A small network was trained on invented records. Each row is its activation on one of them, seen along a few directions.
After each row come some of the record's fields: BEGEV, TOKI, ZAD, BAGID, KULA, NAZU.
A field that a record lacks is left out.
Other fields move the rows too, some of them a lot.
In the rows, zero is written as 500.
Random noise pushes rows far along 2 fixed directions. That doesn't count. These rows show it; they differ only by the noise:
456 529 519 547 414 461 622 446 576 536 572 450 536 467 358 408 527 540 522 540 476 496 497
472 539 539 562 426 459 632 447 581 528 574 457 534 463 366 396 520 544 532 546 483 530 492
343 603 414 502 387 541 655 494 487 700 640 496 337 506 325 571 362 531 600 413 373 248 483
522 627 618 633 485 478 702 470 574 548 611 512 448 454 401 390 417 562 621 530 488 629 456

646 559 623 621 623 478 565 509 506 459 514 585 417 473 600 452 369 524 627 523 532 756 478 | {BEGEV: tuzu, ZAD: deze, BAGID: nivo, NAZU: sek}
557 579 452 505 601 623 459 603 424 621 549 556 254 469 588 586 297 563 566 397 511 399 455 | {BEGEV: kuf, ZAD: naf, BAGID: sulud, KULA: rof, NAZU: sus}
485 341 271 339 395 573 301 475 497 510 396 432 580 441 447 514 557 531 343 471 472 218 619 | {BEGEV: tuzu, ZAD: naf, BAGID: nibi, KULA: mula, NAZU: sek}
552 613 595 612 505 511 635 458 586 446 526 414 579 416 465 312 585 544 560 562 512 674 446 | {TOKI: kepi, KULA: mula}
485 652 550 562 564 529 610 567 419 629 613 639 291 543 542 660 226 471 683 420 438 507 421 | {BEGEV: fako, KULA: rof}
396 556 424 540 525 604 560 563 426 671 547 465 275 485 456 516 402 567 511 434 431 239 469 | {BEGEV: tagez, ZAD: deze, BAGID: piri, KULA: rof, NAZU: sus}
406 491 432 425 460 540 500 501 439 555 501 499 436 525 492 623 473 448 501 450 436 266 487 | {TOKI: kepi, KULA: rof}
598 508 685 572 608 573 509 658 458 419 490 500 448 487 645 426 514 509 539 575 597 641 438 | {BEGEV: pip, ZAD: deze, BAGID: nasu, NAZU: sus}
494 464 556 482 531 439 503 510 505 427 508 549 564 554 571 528 587 429 527 563 518 604 499 | {BEGEV: kuf, ZAD: deze, BAGID: piri, KULA: rof, NAZU: lal}
706 590 698 670 663 469 595 478 567 396 530 570 549 494 598 358 445 548 601 522 595 905 489 | {BEGEV: tuzu, ZAD: naf, BAGID: nibi, NAZU: sek}
473 495 454 529 505 533 481 496 512 554 550 408 452 499 483 474 558 544 451 513 526 411 465 | {BEGEV: kuf, ZAD: naf, BAGID: sulud, KULA: rof, NAZU: sus}
577 327 481 527 495 459 390 463 610 378 433 366 670 404 515 299 708 608 297 634 647 583 501 | {BEGEV: kuf, ZAD: naf, BAGID: sulud, KULA: rof, NAZU: sus}
479 395 586 494 442 479 500 487 539 376 463 363 702 457 444 314 720 494 428 623 584 619 474 | {TOKI: bisim, KULA: mula}
699 481 621 530 541 376 358 393 598 265 387 616 794 448 584 427 600 498 433 659 638 928 578 | {BEGEV: kuf, ZAD: naf, BAGID: piri, NAZU: sek}
436 523 486 466 564 585 477 589 369 575 506 570 302 593 640 675 409 465 590 424 468 417 529 | {BEGEV: tagez, ZAD: naf, BAGID: nibi, KULA: rof, NAZU: sek}
458 485 413 436 455 493 465 491 429 570 488 558 439 579 523 646 430 453 516 424 430 396 541 | {BEGEV: pip, ZAD: deze, BAGID: nivo, KULA: rof, NAZU: sek}
348 598 533 500 445 512 685 493 481 621 609 522 387 546 367 594 328 402 620 410 395 394 439 | {TOKI: bisim, KULA: mula}
628 472 496 519 598 508 465 527 497 502 486 536 381 459 632 503 418 544 539 474 517 582 500 | {BEGEV: pip, ZAD: deze, BAGID: nivo, KULA: rof, NAZU: sek}
570 509 672 670 496 417 636 449 630 368 530 450 639 530 460 328 617 510 526 596 556 810 459 | {BEGEV: pip, ZAD: deze, BAGID: nivo, KULA: mula, NAZU: lal}
515 426 517 507 450 458 510 459 590 428 484 423 635 518 472 411 662 509 425 528 520 569 524 | {BEGEV: pip, ZAD: deze, BAGID: nivo, NAZU: lal}
545 508 604 555 501 453 538 455 580 387 478 453 639 468 467 354 620 503 478 613 542 667 463 | {TOKI: kepi, KULA: mula}
371 404 527 368 444 405 550 458 510 468 488 529 580 609 438 524 666 330 500 537 456 512 536 | {TOKI: bisim}
496 543 668 557 544 452 671 515 549 483 540 469 520 539 479 401 565 441 557 531 514 655 462 | {TOKI: kepi, KULA: rof}
702 396 632 594 524 317 455 378 672 302 391 455 765 364 524 277 661 548 392 685 665 902 541 | {BEGEV: fako, ZAD: naf, BAGID: sulud, KULA: rof, NAZU: sus}
442 355 486 374 454 437 451 488 518 425 428 465 678 518 468 466 650 402 399 558 475 477 495 | {TOKI: bisim, KULA: rof}
469 544 392 566 403 502 542 426 578 549 548 460 549 392 330 422 441 582 454 520 451 393 495 | {BEGEV: fako, KULA: mula}
467 412 586 393 391 362 458 437 560 323 406 477 800 526 406 504 711 385 436 592 543 614 566 | {TOKI: kepi, KULA: mula}
404 753 686 697 474 441 860 444 539 581 699 579 401 566 345 514 267 433 744 424 395 655 377 | {TOKI: bisim, KULA: mula}
433 536 507 577 442 518 589 466 531 536 585 432 463 548 428 488 519 510 530 508 451 474 452 | {BEGEV: pip, ZAD: deze, BAGID: nivo, NAZU: lal}
565 480 562 475 573 531 447 577 435 478 461 573 456 586 641 561 456 468 524 487 535 585 507 | {BEGEV: pip, ZAD: deze, BAGID: nivo, KULA: rof, NAZU: lal}
515 519 507 447 493 480 511 506 443 545 517 570 478 480 496 573 430 479 555 449 502 505 511 | {TOKI: bisim, KULA: rof}
353 400 254 377 420 547 378 516 420 611 509 415 448 595 463 659 546 493 398 399 428 133 546 | {BEGEV: pip, ZAD: deze, BAGID: nivo, KULA: rof, NAZU: lal}
559 536 608 516 613 534 514 581 441 462 515 589 416 563 646 557 410 463 594 499 511 654 476 | {BEGEV: pip, ZAD: deze, BAGID: nivo, KULA: rof, NAZU: lal}
719 609 623 641 596 525 532 488 544 545 515 638 433 363 555 380 219 656 572 478 556 752 475 | {BEGEV: fako, ZAD: naf, BAGID: piri, KULA: rof, NAZU: lal}
386 567 465 492 400 468 573 439 491 559 547 517 483 557 387 618 467 467 536 412 431 378 462 | {TOKI: kepi}
563 552 357 492 501 543 456 451 511 626 513 597 347 377 475 552 237 612 518 409 435 390 546 | {BEGEV: fako, ZAD: naf, BAGID: piri, KULA: rof, NAZU: sek}
697 582 441 521 603 626 366 503 455 601 481 600 324 331 588 454 245 678 522 425 526 481 527 | {BEGEV: fako, ZAD: naf, BAGID: piri, KULA: rof, NAZU: sek}
617 383 388 450 491 532 277 495 466 412 410 483 659 401 524 404 581 571 340 588 562 438 578 | {BEGEV: tuzu, ZAD: deze, BAGID: piri, KULA: mula, NAZU: lal}
462 540 499 418 500 540 514 524 416 545 528 554 440 538 577 647 430 405 567 448 452 421 491 | {TOKI: kepi, KULA: rof}

Which values does each new row have?
388 552 374 488 301 427 596 353 558 543 571 431 660 448 267 484 511 483 481 457 402 367 492 | {TOKI: bisim, KULA: mula}
655 424 512 421 625 475 321 535 454 409 403 562 556 470 654 513 514 511 419 540 617 626 547 | {BEGEV: kuf, ZAD: naf, BAGID: sulud, KULA: rof, NAZU: sus}
488 578 599 557 475 411 648 423 562 473 575 524 592 512 394 426 472 448 628 507 460 676 468 | {TOKI: bisim, KULA: mula}
411 532 526 482 448 385 591 434 528 503 531 584 533 576 399 606 452 401 545 467 421 483 524 | {TOKI: kepi}
583 415 554 556 536 477 481 519 541 412 475 461 566 511 568 420 573 516 448 560 579 644 501 | {BEGEV: pip, ZAD: deze, BAGID: nivo, KULA: rof, NAZU: lal}
414 610 445 522 445 512 627 500 448 689 606 480 372 507 399 574 379 526 592 351 407 309 487 | {TOKI: kepi, KULA: rof}
409 638 375 420 348 439 545 376 471 615 567 663 487 520 356 760 307 456 576 376 382 386 545 | {TOKI: kepi}
282 614 391 489 377 572 620 533 437 705 632 451 321 531 340 621 426 517 575 393 375 184 444 | {TOKI: kepi, KULA: mula}
398 563 517 540 401 436 676 421 615 519 556 434 632 510 308 397 545 460 514 505 400 465 465 | {TOKI: kepi, KULA: mula}
537 489 629 548 468 389 578 407 613 320 489 426 743 463 437 279 716 486 455 645 578 796 452 | {TOKI: bisim, KULA: mula}
486 205 304 245 504 486 182 541 439 436 340 404 639 504 575 556 724 469 237 530 580 281 597 | {BEGEV: kuf, ZAD: naf, BAGID: sulud, KULA: rof, NAZU: sus}
409 617 607 593 449 437 738 469 567 551 598 465 516 556 346 466 503 455 601 459 414 524 461 | {TOKI: kepi, KULA: mula}
326 665 486 555 439 589 723 520 480 668 612 433 315 509 326 542 359 502 646 368 372 269 423 | {TOKI: kepi, KULA: mula}
531 539 415 557 548 618 488 583 506 652 540 403 276 418 510 455 454 644 458 422 518 302 438 | {BEGEV: kuf, ZAD: naf, BAGID: sulud, KULA: rof, NAZU: sus}
234 578 488 533 401 474 707 487 480 612 612 486 393 623 351 613 427 374 626 399 334 298 429 | {TOKI: bisim, KULA: mula}
438 472 622 545 426 469 591 495 587 431 476 374 619 531 383 335 712 485 449 585 508 548 461 | {TOKI: kepi, KULA: mula}
362 557 426 530 436 554 583 514 464 615 608 458 389 607 417 594 453 502 568 405 414 328 471 | {BEGEV: pip, ZAD: deze, BAGID: nivo, KULA: mula, NAZU: lal}
353 656 555 603 416 466 769 486 571 610 628 488 437 535 304 473 451 490 621 467 373 449 424 | {TOKI: kepi, KULA: mula}
512 342 236 304 442 533 245 441 490 525 382 514 559 392 483 566 459 565 325 478 470 256 632 | {BEGEV: fako, ZAD: naf, BAGID: piri, KULA: rof, NAZU: sek}
